Each row below is a small network's average activation on inputs in which a field has the value named, seen along a few directions.
Values that are neighbours, or in one group, have similar rows; names and order tell nothing.
(in the rows, 500 means zero)
Random noise pushes rows far along 5 fixed directions. That doesn't count. These rows show it; they differ only by the noise:
364; 642; 490; 466; 607; 501; 529; 401; 553; 583; 276; 494; 667; 441; 616; 438; 489; 378; 467
462; 368; 461; 716; 645; 760; 535; 535; 497; 547; 672; 788; 469; 390; 428; 468; 527; 309; 435
489; 660; 595; 509; 504; 437; 603; 429; 494; 582; 410; 542; 569; 445; 552; 487; 428; 533; 578
510; 505; 465; 402; 466; 444; 341; 487; 621; 551; 409; 520; 390; 624; 430; 347; 570; 470; 283
533; 558; 481; 349; 329; 325; 617; 482; 505; 625; 344; 247; 720; 547; 533; 520; 464; 524; 485
434; 571; 440; 645; 461; 542; 583; 445; 542; 594; 439; 380; 641; 396; 576; 553; 472; 251; 362
518; 609; 486; 449; 325; 347; 609; 455; 524; 618; 359; 239; 680; 504; 558; 544; 450; 449; 436


Values of RUKED:
gupa: 501; 581; 511; 650; 481; 497; 394; 444; 526; 441; 601; 588; 365; 501; 425; 445; 461; 375; 349
pozib: 595; 799; 692; 549; 383; 247; 466; 413; 504; 364; 511; 446; 357; 514; 526; 511; 357; 652; 567
matu: 413; 552; 543; 491; 665; 576; 469; 490; 479; 524; 399; 631; 444; 429; 600; 472; 514; 571; 642
pamun: 421; 391; 471; 627; 701; 692; 733; 540; 374; 408; 634; 669; 630; 362; 541; 577; 472; 481; 770
sibol: 400; 528; 464; 605; 607; 635; 507; 442; 500; 446; 476; 497; 473; 405; 625; 581; 536; 393; 541
kov: 576; 309; 497; 524; 489; 589; 439; 600; 458; 538; 644; 622; 311; 511; 446; 487; 563; 585; 525
kadi: 541; 451; 568; 451; 505; 513; 624; 572; 373; 537; 512; 512; 545; 456; 543; 604; 483; 702; 798
rusud: 452; 590; 531; 479; 602; 492; 156; 421; 672; 490; 422; 662; 139; 594; 457; 335; 579; 499; 244
tamon: 460; 498; 467; 523; 536; 523; 571; 512; 431; 450; 567; 559; 613; 476; 461; 502; 451; 469; 558
voga: 564; 363; 513; 627; 596; 653; 365; 550; 518; 340; 718; 707; 193; 544; 407; 472; 590; 522; 485
feson: 534; 282; 415; 552; 477; 628; 513; 621; 458; 438; 667; 468; 427; 533; 416; 593; 591; 495; 526
baz: 528; 540; 491; 567; 422; 471; 552; 466; 478; 512; 559; 478; 564; 477; 455; 542; 441; 405; 445
vop: 594; 686; 522; 472; 260; 223; 469; 483; 556; 400; 469; 154; 447; 599; 513; 570; 439; 582; 407
pasa: 471; 523; 510; 568; 536; 508; 542; 513; 491; 400; 525; 477; 433; 501; 521; 522; 496; 530; 588
mep: 496; 455; 481; 569; 473; 559; 561; 522; 464; 497; 518; 408; 492; 436; 529; 644; 508; 501; 618
tib: 549; 345; 430; 431; 421; 531; 408; 581; 510; 565; 497; 420; 463; 542; 480; 531; 580; 497; 384
defi: 477; 670; 483; 634; 418; 406; 434; 431; 555; 408; 487; 347; 485; 470; 545; 514; 432; 353; 349
ranor: 438; 438; 402; 533; 541; 535; 634; 541; 432; 402; 551; 388; 749; 433; 525; 603; 471; 383; 567
panu: 484; 465; 530; 553; 541; 576; 592; 500; 446; 553; 528; 512; 728; 415; 563; 543; 448; 419; 541
gavi: 413; 472; 417; 446; 573; 572; 459; 469; 570; 563; 408; 511; 599; 505; 511; 431; 541; 368; 351
fof: 572; 594; 528; 509; 279; 383; 502; 433; 558; 578; 444; 259; 525; 480; 576; 565; 449; 456; 348
sim: 550; 421; 437; 490; 330; 455; 523; 515; 507; 607; 493; 249; 586; 491; 516; 609; 512; 411; 363
The values of RUKED form a ring.
Name the neighbours of sim, in listed order.
> rusud, fof
Name the neighbours of kov, in listed order.
> matu, tib
Name the neighbours of sibol, in listed order.
> feson, mep
Name the neighbours of gupa, in listed order.
> tamon, baz
What is the length, in steps, of the shortest route from kadi to pozib?
> 9
